Questions about the row below.
1) The third entry from the right?
2) The third largest entry?
3) The first entry from the left?
4) The 2nd entry from the left?
5) The 4th entry from the end?
6) The second largest entry?
7) The 3rd entry?
(132, 99, 117, 126, 154, 123, 129, 124, 119, 150, 138, 142, 129, 124, 114, 138)
1) 124
2) 142
3) 132
4) 99
5) 129
6) 150
7) 117

Read these off the row that follows.
1) Which number is the entry at the centre?
2) Which number is the second entry from the left?
3) Which number is the 1st entry?
132  153  130  108  150
1) 130
2) 153
3) 132

x = [[150, 135, 119, 131, 117, 137, 128, 140], [112, 127, 148, 139, 129, 120, 118, 140], [153, 138, 122, 133, 116, 139, 126, 147], [112, 124, 147, 139, 133, 117, 123, 132], [113, 124, 147, 139, 134, 117, 124, 132]]
The entry just right of 120 -> 118
The largest entry is 153
The entry just right of 153 -> 138

arr =
[[143 142 142 124 141 143 142 143 144 141 142 142]
 [108 112 117 136 117 109 112 110 107 116 116 114]
 [148 143 138 119 138 145 143 145 147 139 139 141]
 [138 130 121 108 125 131 130 134 131 127 126 128]
 [145 144 143 123 142 146 144 145 147 143 143 144]
 [129 133 140 135 137 133 133 131 133 135 137 136]
 [118 118 114 130 116 117 118 117 116 117 116 116]
 [123 120 114 126 117 120 120 121 120 118 117 118]
 [133 136 141 130 139 136 136 135 136 138 139 138]
 [122 129 140 158 136 129 129 125 128 133 134 132]]
Rows and columns are numbered from 0.
The entry at row 2, column 0: 148
Report the entry in the top-right corner.
A: 142
The entry directly above the smallest entry -> 144
The entry in row 0 and column 0 is 143
The bottom-left entry is 122
The entry in row 1 and column 1 -> 112
Report the entry at row 1, column 0.
A: 108
The entry directly below the smallest entry -> 147
The entry in row 0 and column 2 -> 142
Report the entry just left of 146.
A: 142
Report the top entry of the column that holds the largest entry.
A: 124
The bottom-right entry: 132
Report the entry just right of the smallest entry.
A: 116
The entry at row 0, column 1 is 142
The entry just right of the largest entry: 136
The bottom entry of the column that holds the smallest entry is 128
Report the smallest entry.
A: 107
The entry just left of the smallest entry -> 110

W =
[[132 144 131 115 117]
 [130 111 130 138 137]
 [136 120 136 119 119]
 [139 107 140 123 123]
 [147 129 144 131 130]
 [106 144 107 133 133]
 [144 136 142 112 113]
 [130 127 128 148 147]
 [146 137 144 112 113]]
Give the entry directly above the centre entry.
A: 140
Give the second entry on the main diagonal.
A: 111
Give the entry in the top-left corner.
A: 132
Give the second entry in reading order.
A: 144
Give the first entry of the largest entry's row.
A: 130
The entry just right of the largest entry is 147
Give the entry in the bottom-left corner.
A: 146
Give the entry directly below the largest entry.
A: 112
The entry directly above the largest entry is 112
Give the entry just left of the largest entry.
A: 128
The entry just right of 146 -> 137
The entry directly below the smallest entry: 144
Give the 3rd entry in reading order.
A: 131
Give the centre entry.
A: 144
Give the entry directly below 120.
A: 107
Give the largest entry in the first column.
A: 147
Give the entry in the top-right corner.
A: 117
Give the entry directly below the centre entry.
A: 107

Questions about the array below. Rows and columns are numbered from 0.
1) Read off the top-right entry.
2) Read off the entry at row 0, column 1.
3) Read off the entry directly above the largest entry.
4) Read off the entry directly below the largest entry.
5) Read off the entry in row 0 and column 0.
6) Read off the entry just left of 147.
7) Read off the entry in row 1 and column 1.
8) Read off the entry at row 1, column 0.
array([[135, 128, 123, 121, 136, 126, 125, 138, 130, 134, 113, 133],
       [135, 128, 123, 121, 136, 126, 125, 138, 130, 134, 113, 133],
       [122, 148, 131, 147, 107, 134, 109, 132, 115, 107, 143, 141],
       [130, 120, 135, 128, 137, 132, 149, 121, 140, 141, 138, 119],
       [123, 143, 130, 143, 111, 133, 113, 131, 118, 111, 140, 138],
       [135, 134, 118, 126, 128, 131, 122, 142, 129, 132, 116, 136],
       [107, 120, 144, 126, 130, 107, 119, 112, 116, 114, 118, 114],
       [130, 120, 135, 128, 137, 132, 148, 121, 140, 141, 138, 119],
       [123, 144, 130, 143, 111, 133, 112, 132, 117, 111, 140, 138],
       [122, 146, 130, 145, 109, 133, 111, 132, 116, 109, 141, 139],
       [134, 132, 120, 126, 129, 130, 124, 139, 130, 132, 118, 134],
       [135, 135, 117, 126, 126, 131, 120, 143, 129, 131, 116, 137]])
1) 133
2) 128
3) 109
4) 113
5) 135
6) 131
7) 128
8) 135
